A small network was trained on invented records. Each row is its activation on one of them, seen along a few directions.
Each row is followed by the record's values for the fields M, S, Z, N, U, Y, P.
A field that a record lacks is written absent.
Other fields move the rows too, some of them a lot.
(in the rows, 500 means zero)
Random noise pushes rows far along 9 fixed directions. That doesn't count. These rows show it; they differ only by the noise:
[324 593 449 565 607 552 571 389 512 618 428 566 280 578 584 481 571 235
 572 534 479 251 484 478 504 454]
[441 434 386 427 457 495 613 468 340 602 435 477 466 608 639 476 424 455
 406 322 424 473 449 525 462 453]
[532 543 396 474 445 445 642 507 441 544 588 533 548 548 547 485 551 567
 383 250 524 466 450 475 457 376]
[592 655 283 594 488 331 416 463 599 702 516 540 501 303 589 475 735 278
 503 296 379 445 346 500 654 340]
[496 484 521 565 381 448 437 494 417 416 451 497 628 558 499 558 513 443
 449 502 529 517 448 484 356 472]
[285 419 654 360 562 436 374 626 245 363 498 434 358 523 507 408 306 468
 518 632 468 508 569 614 688 619]
[434 630 475 546 464 495 462 496 477 534 549 586 437 487 599 464 663 362
 469 372 496 355 488 380 536 391]
[535 525 550 462 529 329 285 703 494 390 849 378 532 345 490 450 553 723
 779 457 699 445 431 608 559 484]
[387 561 450 493 570 591 501 496 487 514 463 419 302 532 659 647 559 431
 627 587 557 256 511 498 398 448]
[404 568 480 403 461 523 736 564 442 364 525 490 464 593 489 638 501 705
 298 501 569 469 634 417 453 380]
[448 345 379 502 280 338 468 489 437 569 488 440 706 540 550 412 435 549
 501 416 432 684 415 476 473 455]

[368 464 532 576 384 570 431 503 534 462 576 398 571 575 567 444 526 570
 636 597 620 429 572 324 346 481]
M is m1, S is s2, Z is absent, N is n2, U is u1, Y is y1, P is p1
[248 542 345 448 608 596 771 449 614 602 393 394 229 516 586 531 488 515
 502 666 407 402 675 391 656 430]
M is m1, S is s1, Z is absent, N is n3, U is absent, Y is y1, P is absent
[558 478 469 701 562 543 619 279 589 613 385 595 577 665 398 447 486 301
 531 480 530 402 395 553 279 530]
M is m1, S is absent, Z is z2, N is n2, U is u2, Y is y2, P is p1
[466 534 311 485 592 525 601 411 651 671 542 446 401 485 595 556 544 576
 653 454 456 407 468 528 534 428]
M is m1, S is s2, Z is z2, N is n2, U is u2, Y is y2, P is p2
[436 455 539 406 530 465 580 555 391 503 563 480 468 542 510 439 383 599
 529 476 535 504 532 548 558 541]
M is m1, S is s1, Z is absent, N is n2, U is u2, Y is y1, P is p2
[430 374 450 601 408 399 404 365 511 531 350 493 667 535 422 475 413 379
 503 651 352 703 430 545 472 558]
M is m2, S is s2, Z is z1, N is n2, U is u1, Y is y2, P is p2
[608 527 323 542 463 481 598 442 644 619 415 457 503 486 537 711 613 499
 557 580 557 440 432 504 322 393]
M is m2, S is absent, Z is absent, N is n1, U is absent, Y is y2, P is absent
[674 373 346 456 565 504 811 333 355 702 226 510 544 663 499 583 346 343
 277 307 408 532 365 709 295 528]
M is m1, S is absent, Z is absent, N is n2, U is u2, Y is y1, P is p2
[618 482 504 454 361 492 362 587 341 496 557 500 595 445 662 499 567 473
 443 233 480 492 432 460 461 451]
M is m2, S is s2, Z is absent, N is n3, U is absent, Y is y1, P is absent
[442 569 464 419 382 488 401 592 534 550 559 564 471 342 613 436 630 553
 405 419 376 600 591 252 751 384]
M is m1, S is absent, Z is z1, N is n1, U is absent, Y is y2, P is absent
[576 542 573 601 626 448 576 477 484 455 513 546 531 524 307 439 495 377
 460 483 553 474 444 629 491 540]
M is m2, S is absent, Z is absent, N is n3, U is absent, Y is y1, P is absent
[509 475 428 369 433 423 545 591 583 510 608 458 580 378 464 455 481 787
 476 499 455 690 583 446 679 464]
M is m1, S is absent, Z is z1, N is n2, U is u2, Y is y2, P is p2
[461 514 409 501 353 463 534 480 614 485 651 604 646 548 502 482 521 741
 484 403 501 636 508 383 558 438]
M is m2, S is s1, Z is z1, N is n2, U is u2, Y is y1, P is p1
[526 456 419 520 455 505 592 454 558 642 476 482 493 526 551 536 541 482
 568 476 540 451 484 448 398 445]
M is m1, S is absent, Z is absent, N is n1, U is absent, Y is y1, P is absent
[620 435 451 537 444 476 734 473 603 524 584 497 680 619 381 481 483 704
 478 384 623 552 456 492 270 448]
M is m2, S is absent, Z is z2, N is n3, U is absent, Y is y2, P is absent
[602 557 507 448 446 683 548 592 482 447 680 456 483 495 660 596 633 757
 476 291 660 371 559 325 309 379]
M is m1, S is absent, Z is z1, N is n1, U is absent, Y is y2, P is absent
[461 329 511 487 516 490 486 490 362 528 437 404 575 551 521 376 316 497
 537 477 432 594 440 631 465 607]
M is m1, S is absent, Z is z1, N is n2, U is u2, Y is y2, P is p2
[442 450 452 457 452 655 683 486 624 488 518 431 522 566 501 469 473 721
 422 508 520 567 641 310 460 458]
M is m1, S is absent, Z is z2, N is n3, U is absent, Y is y2, P is absent
[547 539 587 436 496 399 153 623 288 437 624 524 516 379 572 365 491 425
 515 312 429 583 412 592 754 601]
M is m2, S is s1, Z is absent, N is n2, U is u2, Y is y2, P is p2
[396 557 316 443 634 451 692 439 592 768 625 525 264 516 607 399 547 505
 716 433 517 297 471 560 629 439]
M is m2, S is s1, Z is absent, N is n2, U is u2, Y is y2, P is p2
[388 509 438 378 366 521 494 522 512 485 414 492 512 441 587 517 532 608
 330 497 320 654 643 319 711 453]
M is m1, S is s2, Z is z2, N is n2, U is u2, Y is y2, P is p2
[328 577 531 590 464 471 514 469 536 452 662 584 558 554 422 269 575 509
 505 403 546 473 555 362 596 468]
M is m1, S is s2, Z is absent, N is n2, U is u2, Y is y1, P is p1
[448 504 424 589 261 496 464 408 654 586 478 591 603 503 564 460 661 494
 474 488 447 567 556 185 477 381]
M is m1, S is s1, Z is z2, N is n1, U is absent, Y is y2, P is absent
[586 514 489 727 476 511 570 355 680 531 458 561 651 546 340 490 556 424
 540 531 579 485 423 458 265 482]
M is m1, S is absent, Z is z1, N is n3, U is absent, Y is y2, P is absent
[372 391 507 639 410 413 456 461 669 516 592 480 667 526 368 369 468 617
 729 673 557 623 491 459 478 562]
M is m2, S is absent, Z is z1, N is n2, U is u2, Y is y2, P is p2
[534 518 644 632 587 522 375 450 504 405 470 545 469 552 386 599 495 343
 618 657 602 374 431 628 336 585]
M is m2, S is s2, Z is z2, N is n1, U is absent, Y is y2, P is absent
[462 463 599 555 637 472 465 455 423 532 539 602 479 524 386 219 418 317
 505 387 437 517 439 572 639 601]
M is m2, S is absent, Z is z1, N is n3, U is absent, Y is y2, P is absent
[547 582 273 560 332 424 363 424 483 664 278 580 570 389 691 568 628 205
 293 346 209 613 391 428 635 432]
M is m2, S is s1, Z is absent, N is n2, U is u2, Y is y2, P is p1
[658 590 605 587 448 391 223 481 382 388 429 667 642 407 425 521 590 248
 319 442 400 595 379 590 560 545]
M is m2, S is s2, Z is z1, N is n2, U is u2, Y is y1, P is p1
[517 481 529 518 404 371 327 557 451 547 505 531 540 393 505 425 556 389
 532 491 444 573 479 458 630 498]
M is m2, S is absent, Z is absent, N is n1, U is absent, Y is y1, P is absent
[449 520 568 683 491 543 585 276 609 553 453 772 601 689 320 369 558 293
 442 534 493 530 458 406 441 547]
M is m2, S is absent, Z is z2, N is n2, U is u2, Y is y1, P is p2
[368 434 629 712 258 608 222 446 505 444 406 505 634 580 601 399 629 270
 647 632 576 421 512 208 246 529]
M is m1, S is absent, Z is absent, N is n3, U is absent, Y is y1, P is absent
[544 466 667 497 566 504 479 517 424 354 452 535 533 549 373 460 399 440
 379 543 519 565 508 573 493 608]
M is m1, S is s1, Z is z2, N is n3, U is absent, Y is y2, P is absent
[425 598 487 544 476 589 564 450 521 542 524 580 422 548 597 458 623 404
 489 422 495 387 546 336 508 421]
M is m2, S is s1, Z is absent, N is n3, U is absent, Y is y1, P is absent

Which values does each new row have?
[397 511 521 657 553 565 453 398 717 478 587 419 522 550 446 487 523 540
 816 700 645 389 483 523 360 520]
M is m1, S is s2, Z is z2, N is n2, U is u2, Y is y2, P is p1
[420 509 558 509 553 560 381 533 491 458 409 448 415 445 528 483 492 386
 538 630 419 475 545 473 559 543]
M is m2, S is absent, Z is z1, N is n3, U is absent, Y is y2, P is absent
[498 478 427 566 486 468 527 412 534 651 550 543 501 550 557 442 553 421
 597 354 493 405 375 533 433 458]
M is m2, S is s2, Z is z2, N is n1, U is absent, Y is y2, P is absent
[324 696 635 498 542 592 472 541 429 487 654 684 291 480 578 269 672 341
 438 318 504 255 616 250 719 455]
M is m1, S is s2, Z is absent, N is n3, U is absent, Y is y1, P is absent
[653 508 526 448 486 560 459 560 292 394 447 508 566 517 558 641 438 542
 316 318 470 521 467 614 380 504]
M is m2, S is absent, Z is z1, N is n2, U is u2, Y is y2, P is p1
[523 512 661 477 654 458 462 565 342 368 534 532 458 544 385 501 395 439
 547 536 622 401 473 712 448 602]
M is m2, S is absent, Z is absent, N is n2, U is u2, Y is y1, P is p1
[579 501 661 420 598 615 385 549 405 425 726 608 442 552 526 425 446 544
 596 305 622 384 407 587 460 622]
M is m2, S is s2, Z is z1, N is n3, U is absent, Y is y1, P is absent
[506 554 639 569 563 571 447 411 350 449 291 633 497 523 420 477 448 208
 293 486 356 530 497 555 545 595]
M is m1, S is absent, Z is z1, N is n2, U is u2, Y is y2, P is p2
[353 551 556 526 457 456 307 548 480 448 353 495 425 345 485 396 544 285
 404 685 333 584 629 364 805 521]
M is m1, S is absent, Z is absent, N is n3, U is absent, Y is y1, P is absent
[448 537 398 451 605 549 676 468 546 645 538 477 377 515 554 380 498 552
 478 354 492 413 522 499 583 453]
M is m1, S is absent, Z is z2, N is n2, U is u2, Y is y2, P is p1
[702 551 564 472 648 499 555 547 520 452 559 479 474 406 366 583 470 576
 452 465 599 477 487 639 453 515]
M is m1, S is absent, Z is z1, N is n1, U is absent, Y is y2, P is absent
[480 577 467 418 416 751 509 517 432 427 335 419 411 502 780 806 595 572
 352 486 450 407 626 309 322 416]
M is m1, S is s1, Z is z1, N is n2, U is u2, Y is y2, P is p2
[521 572 565 623 620 448 422 455 612 504 594 590 498 419 413 380 580 360
 622 486 533 447 410 552 565 527]
M is m1, S is s1, Z is z1, N is n3, U is absent, Y is y2, P is absent
[438 458 411 410 482 593 603 507 468 612 473 424 361 547 699 512 503 526
 517 447 521 383 555 400 443 439]
M is m1, S is s1, Z is absent, N is n1, U is absent, Y is y1, P is absent
[631 326 539 513 467 442 267 534 269 563 427 395 602 469 588 372 376 308
 567 359 424 571 330 662 480 615]
M is m1, S is absent, Z is absent, N is n3, U is absent, Y is y1, P is absent
[557 408 408 529 413 453 747 478 590 568 675 496 634 653 432 494 491 803
 575 367 682 505 462 491 243 399]
M is m2, S is absent, Z is z2, N is n1, U is absent, Y is y2, P is absent
[574 659 299 705 368 424 706 309 754 644 504 662 695 540 433 527 731 450
 435 349 503 504 436 336 398 301]
M is m1, S is s1, Z is absent, N is n2, U is u2, Y is y1, P is p2
